Each row has a name. After each piece below comes the name of the row it's from. Each question is about the rows just above it.

[ 13.3  64.8  81.4  43.7  16.6  35.9 -19.1 -33.9  33.9  49.6  65.0  69.0
  79.9  44.4  65.7  81.2 -55.1  42.3  48.9] -> tizen
[-22.5  23.8   5.2   0.9 -48.4  30.4 -68.7  21.9  86.4  80.1  40.4  15.5
  74.8 -18.5 -23.4 -87.1 -84.8  52.3 -77.9] -> laluv
[ 79.5  68.4  66.0  73.2  88.1  83.7  80.1  75.6 -68.4  58.9  49.9  84.5
 -22.2  89.0  85.3  69.2  45.8 -39.9  87.2] -> siti
[ 14.8  47.7  73.3  39.8  -2.0  12.3 -26.5 -48.4 -50.2  12.2  55.1  62.3
  47.0  23.5  44.9  67.9 -86.4 -41.1  34.1] -> latam
[-88.3 -73.7 -77.8  88.1  49.9  75.6  80.1 -68.4  83.7  73.2  58.9 -90.4
   7.7 -88.4 -83.1 -84.8 -77.9  52.3 -87.1] -> mus
[  7.7  47.0  53.6  45.9  -8.8 -55.5 -17.5 -83.8 -72.8 -83.1  43.5  37.6
   3.7  14.5  31.5  53.4 -93.3 -85.6  22.4] -> zis
[  5.1 -24.1 -14.3  -3.7  14.8  76.8  10.3  80.5  91.0  87.6 -27.2   2.3
  53.8   8.1  -0.7 -21.3  48.4  80.0   2.9] -> Fut
[ 31.5  41.4  57.3  33.4  31.0 -52.8  27.9 -60.1 -84.4 -88.8  35.6  28.7
 -68.2  40.3  55.6  40.4 -64.9 -93.4  48.2] -> Taf
which: [-84.8 -77.9  52.3 -87.1]
mus
which: [ 73.2  88.1  83.7  80.1  75.6 -68.4  58.9  49.9]
siti
which: [-55.5 -17.5 -83.8 -72.8 -83.1  43.5  37.6   3.7  14.5  31.5]
zis
which: [-52.8  27.9 -60.1 -84.4 -88.8  35.6  28.7 -68.2  40.3  55.6  40.4 -64.9]
Taf

[-37.1 -54.8 -43.1  19.9 -85.7  36.6  50.5 -90.0 -81.3  13.0 -26.8 -27.9
 -80.8  46.5  20.3   7.7  62.0 -47.6 -93.4   0.5 -91.7 -57.7 -79.9  46.2
 -16.5 -43.3  68.2  36.5  68.1 -71.8 -60.6  17.1  50.4  -3.9  28.2  58.6
  -4.7] -> zok
[ 42.4  69.0  25.0  18.7  93.5  -2.0  -9.5  86.4  85.6  28.2  -5.3  42.9
  98.1 -22.0   2.1   9.5 -70.6  40.4  53.0  28.2  84.6  83.4  89.3 -33.1
  34.7  24.9 -27.3  21.3 -51.2  59.6  91.9  25.4  20.7 -31.4  37.0 -15.7
  57.8] -> Firo
[ 42.4  69.0  25.0  18.7  93.5  -2.0  -9.5  86.4  85.6  98.1  28.2  42.9
  -5.3 -22.0   2.1   9.5 -70.6  40.4  53.0  28.2  84.6  83.4  89.3  24.7
  34.7  24.9 -27.3  -4.6 -51.2  59.6  91.9  20.7 -31.4  37.0 -15.7  57.8
  25.4] -> pud
which: [ 20.7 -31.4  37.0 -15.7  57.8  25.4]
pud
which: [-90.0 -81.3  13.0 -26.8 -27.9 -80.8]
zok
which: [ 42.4  69.0  25.0  18.7  93.5  -2.0  -9.5  86.4  85.6  98.1  28.2  42.9
  -5.3 -22.0   2.1   9.5 -70.6  40.4  53.0  28.2  84.6  83.4  89.3  24.7
  34.7  24.9 -27.3  -4.6 -51.2  59.6  91.9  20.7 -31.4  37.0 -15.7  57.8
  25.4]
pud
which: [ 42.4  69.0  25.0  18.7  93.5  -2.0  -9.5  86.4  85.6  28.2  -5.3  42.9
  98.1 -22.0   2.1   9.5 -70.6  40.4  53.0  28.2  84.6  83.4  89.3 -33.1
  34.7  24.9 -27.3  21.3 -51.2  59.6  91.9  25.4  20.7 -31.4  37.0 -15.7
  57.8]
Firo
Where do [86.4 85.6 28.2 -5.3 42.9 98.1] appear?
Firo
The row with [ 68.1 -71.8] is
zok

[39.8 25.9  6.9 36.3 35.1 42.2] : kobu
[50.5  8.8 21.2 15.4 62.8 84.1] : nuf
[ 9.6  0.0 17.8 12.5 76.8 13.8] : ner
[40.0 65.7 39.8 38.2  7.3  0.0] : pege
[ 7.9 28.3  0.0  0.0 13.1  6.3] : tup
[61.7 21.5 16.2 49.1 85.6 74.3] : Tidek
[ 6.4 11.7  8.8 50.5 62.8  0.0] : Pora
[19.8  6.5 11.7 38.0  0.0  9.7] : Potar
[29.4  9.7  5.5 11.5 49.9 43.9] : Lafa
[22.0 49.7  7.6 16.8  0.0 27.5] : Bep
[45.7  2.6  7.6 55.4 56.0 38.3] : dor
[49.2 45.1  7.0 64.9 74.1 35.8] : dise
which: [50.5  8.8 21.2 15.4 62.8]
nuf
The row with [ 6.5 11.7] is
Potar
Where do [49.7  7.6 16.8] appear?
Bep
which: [21.5 16.2]
Tidek
which: [ 6.9 36.3 35.1]
kobu

[ 78.8  52.0 -42.2  13.2   9.7   2.4]  Nop
[ 27.8  29.5 -23.4  26.3 -16.7  16.1]  leko
[-85.6 -54.9  51.9 -18.6  -5.0  -7.8]  nesud
[  7.0 -54.9  51.9 -18.6  -5.0  -7.8]  Libas
Which row holds [  7.0 -54.9  51.9 -18.6  -5.0  -7.8]?
Libas
[  7.0 -54.9  51.9] is in which row?
Libas

[-70.1 -60.0  71.7 -81.0 -69.8 -73.8 -73.4 -59.9 -62.7 -52.7 -77.7   3.6
 -22.5 -38.2 -73.0 -65.8 -70.5] : teve
[ 69.0  68.6 -73.9  68.7  60.2  67.8  66.1  44.9  72.2  50.7  62.8   8.7
  35.8  34.7  56.0  71.3  50.9] : vined
[-44.1 -61.5 -48.4 -57.1 -61.2 -43.5 -53.2 -54.0 -50.7  21.1 -48.5  38.8
  29.8  49.9 -67.3 -20.9 -63.2] : gamep
[ 55.3  64.3 -58.8  60.5  51.4  44.5  58.4  73.2  61.2  69.6  53.5  74.0
  66.0  74.3  14.2  75.7  69.1] : Sunu
[-53.7 -46.4  64.5 -60.3 -47.7 -59.8 -60.9 -52.9 -70.6 -59.1 -52.7 -67.8
 -62.5 -64.2  -2.3 -63.4 -53.0] : Kek
[-44.1 -61.5 -48.4 -57.1 -61.2  65.1 -53.2 -54.0 -50.7  21.1 -48.5  38.8
  29.8  49.9 -67.3 -20.9 -63.2] : fupul
[ 12.7 -44.4  -6.9  -0.9  28.2 -17.2  -9.6 -64.2 -62.5 -63.1  -4.6 -72.7
 -56.6 -75.8   6.0 -43.8 -65.7] : nol
[-72.4 -50.7  74.7 -59.4 -81.7 -63.2 -61.1 -38.3 -55.0 -58.4 -74.5 -64.2
 -68.6 -71.8  -7.3 -57.6 -60.3] : nofod
which: [-59.9 -62.7 -52.7 -77.7   3.6 -22.5 -38.2]
teve
which: [-61.1 -38.3 -55.0 -58.4 -74.5 -64.2 -68.6 -71.8  -7.3]
nofod
[ 65.1 -53.2 -54.0 -50.7  21.1 -48.5  38.8  29.8  49.9] is in which row?
fupul

[29.0 68.3  1.1  0.3 26.7] : Sivob
[  1.7 -42.3  62.4  61.8   8.4] : laf
[ 11.7  90.4 -60.9 -15.6   6.0] : kagu
[29.0 68.3  0.3  1.1 26.7] : Kenor
[ 21.8  50.1 -15.6   9.4  -6.6] : Zivub
[-20.7 -49.7  24.6  67.3  -9.9] : zer
[ 21.4 -69.6  54.7 -23.3  -7.5] : maf
[ 29.0  68.3 -73.4 -15.4 -25.0] : Fop
[ 90.4  11.7 -82.1 -36.7 -47.0] : papon
which: [0.3 1.1]
Kenor
[29.0 68.3  1.1  0.3 26.7] is in which row?
Sivob
which: [11.7 90.4]
kagu
Where do [-60.9 -15.6   6.0] appear?
kagu
which: [62.4 61.8  8.4]
laf

[ 48.1  62.5  15.9 -10.0] = ruf
[ 70.5  21.4 -29.0 -70.8] = gepig
[-37.0  16.6   7.5  67.4] = satap
[ 16.6 -37.0 -62.5 -28.2] = dasa
[-75.6  16.6   7.5  37.8] = Duv
[-75.6  16.6   7.5  37.8] is in which row?
Duv
which: [-62.5 -28.2]
dasa
which: [70.5 21.4]
gepig
[-37.0  16.6   7.5  67.4] is in which row?
satap
Which row holds [-37.0  16.6]?
satap

